These are the activations of a small neural network, seen along a few directions. Each row is one input.
Each table varies a few parts of the input and shows all the possible inputs, shuffled.
A made-up example of a description, with smaller parts first: one of 5 places around a ring, together with either a single point or one of 11 places around a ring or (one of 3 separate values, together with one of 4 places along a line).
Shared parts are said once, and a part with two or three values counts as separate values.
In the rows, zero is written as 100.

Other details of the inputs shift rows strongly along two fixed directions, in all tables alike. That doesn't count.

Rows:
row 1: 92; 85; 119; 106; 63; 132; 109; 105; 90; 106; 102; 126
row 2: 114; 113; 99; 108; 118; 120; 98; 120; 88; 113; 117; 51
row 3: 99; 109; 95; 109; 78; 120; 101; 89; 96; 86; 91; 134
row 4: 113; 101; 84; 126; 79; 153; 107; 76; 47; 101; 112; 157
row 5: 94; 95; 112; 104; 53; 133; 109; 105; 91; 99; 109; 127
row 6: 105; 107; 61; 104; 170; 62; 70; 49; 129; 52; 91; 111
row 7: 105; 103; 42; 119; 163; 67; 62; 53; 114; 41; 83; 139
row 8: 99; 96; 97; 96; 107; 91; 83; 111; 112; 104; 100; 83
row 9: 96; 90; 112; 92; 71; 101; 116; 126; 98; 131; 110; 87
row 10: 99; 99; 117; 90; 67; 114; 103; 132; 103; 114; 114; 83
row 11: 94; 89; 109; 91; 127; 71; 103; 121; 128; 121; 99; 39
row 12: 90; 97; 99; 90; 90; 94; 109; 110; 109; 117; 111; 87
row 13: 98; 101; 110; 103; 97; 108; 99; 100; 106; 97; 86; 102
row 14: 99; 94; 99; 106; 67; 124; 100; 77; 90; 94; 103; 152
row 15: 100; 105; 120; 86; 94; 103; 104; 115; 106; 102; 113; 86
row 16: 107; 114; 115; 84; 112; 86; 95; 109; 124; 110; 96; 56
row 17: 96; 108; 91; 102; 89; 101; 100; 92; 98; 100; 99; 123
row 18: 100; 94; 124; 98; 77; 121; 113; 108; 88; 100; 107; 120
row 19: 99; 103; 110; 87; 93; 92; 110; 115; 103; 109; 118; 90
row 20: 108; 112; 92; 111; 122; 120; 93; 106; 83; 110; 112; 75
row 21: 92; 106; 60; 117; 177; 57; 71; 50; 135; 63; 74; 101
row 22: 102; 105; 120; 95; 71; 101; 112; 129; 94; 128; 103; 87
row 23: 93; 103; 49; 107; 164; 67; 56; 58; 132; 59; 87; 109
row 24: 112; 99; 114; 82; 116; 72; 88; 128; 127; 122; 106; 33
row 25: 100; 86; 128; 97; 76; 112; 103; 130; 101; 122; 102; 81
row 26: 104; 113; 95; 93; 107; 93; 90; 111; 116; 96; 94; 80
row 27: 91; 92; 113; 89; 127; 75; 106; 115; 133; 118; 102; 38
row 28: 105; 99; 104; 109; 85; 116; 104; 84; 93; 94; 86; 135
row 29: 91; 104; 55; 114; 171; 63; 80; 51; 131; 65; 70; 109
row 30: 89; 89; 117; 100; 99; 95; 107; 107; 114; 112; 105; 80
row 31: 103; 98; 120; 88; 134; 64; 102; 126; 123; 113; 106; 39
row 32: 98; 93; 119; 96; 100; 100; 100; 121; 122; 104; 100; 58
row 33: 111; 94; 96; 106; 69; 118; 104; 89; 72; 91; 106; 164
row 34: 100; 101; 99; 114; 80; 124; 104; 89; 93; 85; 84; 138
row 35: 99; 104; 50; 123; 171; 70; 60; 50; 122; 55; 62; 127
row 36: 115; 96; 123; 88; 106; 90; 103; 119; 105; 111; 105; 74
row 37: 104; 98; 112; 92; 88; 97; 94; 133; 111; 115; 106; 64
row 38: 97; 111; 117; 92; 91; 96; 109; 110; 113; 115; 102; 77
row 39: 93; 109; 97; 93; 110; 88; 105; 98; 117; 105; 94; 84
row 40: 104; 113; 48; 110; 154; 72; 63; 48; 120; 59; 77; 133
row 41: 103; 94; 113; 94; 118; 84; 89; 127; 126; 106; 96; 43
row 42: 97; 95; 122; 94; 102; 92; 115; 111; 107; 107; 110; 82
row 43: 93; 85; 100; 109; 100; 94; 100; 98; 104; 105; 98; 105
row 44: 88; 99; 87; 115; 67; 129; 115; 65; 28; 94; 98; 144
row 45: 108; 100; 105; 94; 101; 94; 95; 115; 99; 99; 106; 98
row 46: 98; 92; 56; 118; 160; 75; 66; 38; 124; 55; 77; 132
row 47: 94; 103; 84; 114; 65; 144; 107; 72; 28; 80; 95; 145
row 48: 102; 101; 116; 96; 66; 125; 114; 108; 88; 92; 113; 124
row 49: 103; 101; 81; 129; 82; 145; 114; 77; 49; 104; 116; 156
row 50: 103; 101; 101; 99; 65; 124; 107; 104; 80; 88; 112; 144
row 51: 96; 107; 42; 112; 168; 55; 73; 58; 125; 68; 72; 112
row 52: 99; 91; 105; 97; 111; 87; 115; 108; 102; 107; 102; 93
row 53: 104; 99; 96; 115; 85; 116; 99; 98; 91; 89; 81; 131
row 54: 105; 98; 111; 96; 114; 94; 102; 108; 114; 87; 102; 78
row 55: 106; 106; 95; 105; 84; 106; 96; 109; 95; 96; 90; 111
row 56: 90; 94; 96; 103; 70; 112; 106; 95; 92; 105; 111; 134
row 57: 105; 109; 118; 73; 123; 76; 92; 134; 125; 110; 114; 35
row 58: 99; 99; 101; 108; 104; 93; 101; 100; 102; 105; 88; 103
row 59: 109; 97; 118; 97; 99; 98; 103; 125; 102; 99; 103; 80
row 60: 101; 94; 91; 104; 66; 121; 96; 84; 86; 96; 106; 153
row 61: 105; 107; 101; 106; 106; 116; 119; 115; 80; 131; 117; 67
row 62: 114; 109; 113; 88; 101; 86; 94; 124; 111; 118; 95; 64
row 63: 106; 113; 108; 81; 132; 78; 92; 104; 83; 111; 98; 9
row 64: 87; 95; 103; 103; 84; 104; 105; 92; 104; 103; 110; 114
row 65: 101; 95; 117; 87; 75; 101; 125; 130; 90; 125; 115; 94
row 66: 112; 99; 126; 83; 124; 80; 102; 115; 122; 106; 106; 49
row 67: 86; 93; 106; 98; 73; 112; 119; 100; 100; 113; 110; 114
row 68: 99; 98; 108; 98; 102; 91; 112; 115; 107; 118; 88; 80
row 69: 98; 94; 113; 92; 91; 86; 102; 128; 111; 126; 111; 64
row 70: 93; 87; 116; 102; 66; 123; 133; 100; 79; 107; 108; 141
row 71: 91; 96; 101; 101; 87; 114; 93; 92; 105; 95; 102; 117
row 72: 111; 97; 115; 103; 74; 116; 107; 107; 89; 111; 88; 116
row 73: 97; 107; 114; 86; 73; 104; 118; 124; 99; 127; 105; 86
row 74: 105; 88; 120; 104; 64; 128; 113; 112; 74; 102; 104; 140
row 75: 110; 105; 107; 86; 100; 93; 98; 107; 103; 100; 112; 96
row 76: 87; 97; 80; 110; 68; 133; 124; 66; 29; 96; 95; 147
row 77: 97; 101; 105; 84; 93; 94; 117; 114; 100; 113; 115; 95
row 78: 94; 100; 102; 101; 87; 106; 113; 88; 94; 92; 112; 131
row 79: 94; 101; 102; 91; 108; 90; 114; 98; 109; 100; 110; 95
row 80: 96; 106; 106; 104; 70; 126; 103; 94; 91; 97; 94; 135
row 81: 103; 116; 115; 77; 117; 80; 88; 133; 128; 118; 99; 33
row 82: 92; 104; 86; 107; 88; 126; 99; 72; 41; 87; 93; 120
row 83: 100; 108; 44; 118; 157; 73; 59; 54; 115; 57; 70; 138
row 84: 104; 101; 114; 87; 106; 77; 106; 128; 109; 116; 114; 65
row 85: 104; 83; 99; 113; 75; 120; 98; 86; 85; 97; 94; 149
Description of these inputs: one of 5 places along a line, together with either one of 2 separate values or (one of 3 separate values, together with one of 5 places around a ring).
Q: The inputs of row 22 and row 55 match in every part but the place on the line of 5. If row 43 is changed in the same way as row 22 into row 55, which row does it become?
A: row 41
Q: The inputs of row 48 and row 6 match in every part but the place on the line of 5. If row 47 is changed in the same way as row 48 into row 6, which row does it become?
A: row 63
Q: The inputs of row 45 and row 33 match in every part but the place on the line of 5. If row 71 is changed in the same way as row 45 into row 33, which row does it become?
A: row 14
Q: Which other rows does row 7 become when the choice among 3 separate values takes its other values? List them by row number.
A: row 37, row 55
Q: Which other rows does row 74 become when the place on the line of 5 takes its other values? List them by row number.
A: row 31, row 36, row 52, row 59
Q: Which other rows does row 44 become when the choice among 2 separate values takes its other values? List them by row number.
A: row 49

Rows:
row 86: 105; 101; 121; 96; 35; 140; 122; 130; 62; 130; 122; 123
row 87: 91; 85; 96; 105; 74; 99; 94; 88; 139; 80; 91; 176
row 88: 104; 108; 109; 90; 70; 115; 108; 115; 79; 107; 113; 105
row 89: 104; 106; 80; 103; 119; 95; 90; 71; 94; 70; 101; 128
row 90: 103; 99; 125; 105; 31; 146; 119; 128; 61; 133; 103; 117
row 91: 102; 99; 71; 114; 127; 100; 88; 67; 95; 67; 102; 138
row 92: 97; 97; 107; 89; 140; 72; 103; 107; 121; 107; 103; 37
row 93: 106; 99; 130; 94; 99; 106; 104; 126; 103; 116; 103; 47
row 94: 98; 100; 114; 86; 94; 90; 113; 126; 102; 136; 107; 49
row 95: 101; 92; 120; 82; 122; 54; 87; 128; 175; 101; 93; 70
row 96: 109; 108; 100; 91; 140; 77; 91; 121; 122; 111; 113; 38
row 97: 92; 99; 82; 106; 117; 91; 101; 65; 93; 77; 92; 126
row 98: 89; 102; 68; 108; 117; 90; 94; 62; 90; 77; 85; 133
row 99: 99; 103; 79; 113; 120; 102; 82; 61; 90; 66; 82; 131
row 100: 98; 107; 69; 112; 117; 100; 79; 65; 90; 71; 77; 130
row 101: 95; 90; 127; 104; 40; 138; 138; 123; 66; 137; 117; 118
row 102: 106; 106; 104; 100; 138; 85; 88; 117; 119; 113; 95; 34
Q: Describe the family of inputs behind these rows.
A: either one of 2 separate values or (one of 3 separate values, together with one of 5 places around a ring)
Q: What sort of input is row 87?
A: one of 2 separate values
Q: Which other rows does row 89 become when the choice among 3 separate values takes its other values? List them by row number.
A: row 97, row 99

Rows:
row 103: 100; 93; 128; 94; 81; 105; 118; 130; 107; 130; 111; 75
row 104: 104; 102; 89; 103; 117; 95; 85; 98; 113; 91; 96; 102
row 105: 98; 102; 118; 79; 119; 69; 102; 129; 131; 122; 101; 26
row 106: 103; 100; 103; 96; 99; 103; 96; 98; 102; 89; 99; 109
row 107: 97; 100; 80; 108; 100; 104; 88; 78; 98; 80; 85; 140
row 108: 98; 103; 77; 110; 100; 97; 90; 77; 99; 81; 91; 140
row 109: 101; 93; 151; 83; 14; 143; 140; 144; 69; 136; 126; 116
row 110: 98; 89; 148; 88; 22; 139; 141; 135; 72; 133; 122; 118
row 111: 93; 109; 88; 107; 123; 97; 90; 85; 87; 94; 100; 84
row 112: 100; 111; 75; 110; 123; 106; 99; 74; 84; 87; 93; 107
row 113: 101; 100; 103; 94; 103; 94; 100; 114; 110; 109; 109; 89
row 114: 102; 96; 99; 107; 97; 108; 95; 85; 100; 82; 92; 126
row 115: 101; 101; 82; 104; 115; 102; 93; 84; 86; 95; 101; 84
row 116: 102; 103; 88; 105; 101; 98; 95; 82; 99; 78; 101; 132
row 117: 96; 90; 117; 102; 70; 116; 120; 100; 89; 106; 105; 128
row 118: 112; 109; 115; 85; 121; 85; 100; 121; 94; 125; 106; 33
row 119: 101; 103; 104; 97; 118; 83; 87; 105; 123; 99; 86; 68
row 120: 104; 103; 85; 108; 104; 98; 91; 92; 105; 90; 102; 122
row 121: 97; 96; 89; 104; 114; 91; 97; 94; 111; 97; 102; 107
row 122: 97; 95; 63; 130; 96; 124; 99; 61; 54; 69; 89; 175
row 123: 98; 105; 99; 85; 127; 69; 91; 112; 127; 106; 98; 54
row 124: 104; 100; 96; 105; 121; 92; 85; 100; 120; 94; 93; 87
row 125: 94; 97; 102; 97; 115; 79; 100; 101; 120; 107; 91; 76
Q: Describe the family of inputs behind these rows.
A: either one of 5 separate values or (one of 3 separate values, together with one of 6 places along a line)
Q: What sort of input is row 119?
A: one of 3 separate values, together with one of 6 places along a line

Rows:
row 126: 108; 117; 72; 95; 160; 69; 75; 90; 110; 80; 110; 64
row 127: 104; 104; 77; 121; 93; 124; 85; 77; 77; 82; 81; 146
row 128: 106; 97; 131; 86; 91; 95; 99; 136; 127; 118; 101; 55
row 129: 93; 89; 78; 116; 98; 101; 102; 71; 99; 84; 97; 168
row 130: 100; 99; 135; 95; 34; 145; 138; 125; 55; 132; 118; 106
row 131: 102; 100; 78; 120; 101; 121; 88; 70; 78; 79; 87; 141
row 132: 94; 101; 114; 90; 103; 91; 112; 122; 98; 131; 106; 39
row 133: 87; 89; 75; 114; 96; 99; 102; 64; 102; 87; 90; 162
row 134: 96; 101; 89; 92; 154; 55; 79; 85; 141; 76; 86; 73
row 135: 104; 104; 124; 85; 108; 92; 108; 122; 98; 116; 103; 37
row 136: 109; 96; 139; 85; 21; 140; 130; 142; 76; 126; 133; 131
row 137: 105; 107; 86; 101; 141; 69; 68; 97; 143; 83; 80; 78
row 138: 98; 99; 131; 80; 94; 88; 114; 133; 123; 121; 110; 55
row 139: 94; 97; 72; 121; 106; 109; 101; 68; 73; 87; 97; 146
Q: The inputs of row 134 and row 135 match in every part but one. If row 133 is changed in the same way as row 134 into row 135, which row does it become?
A: row 132
Q: Describe the family of inputs behind these rows.
A: one of 2 separate values, together with either a single point or one of 6 places along a line
Q: Which other rows does row 136 become when the choice among 2 separate values takes its other values? List them by row number.
A: row 126
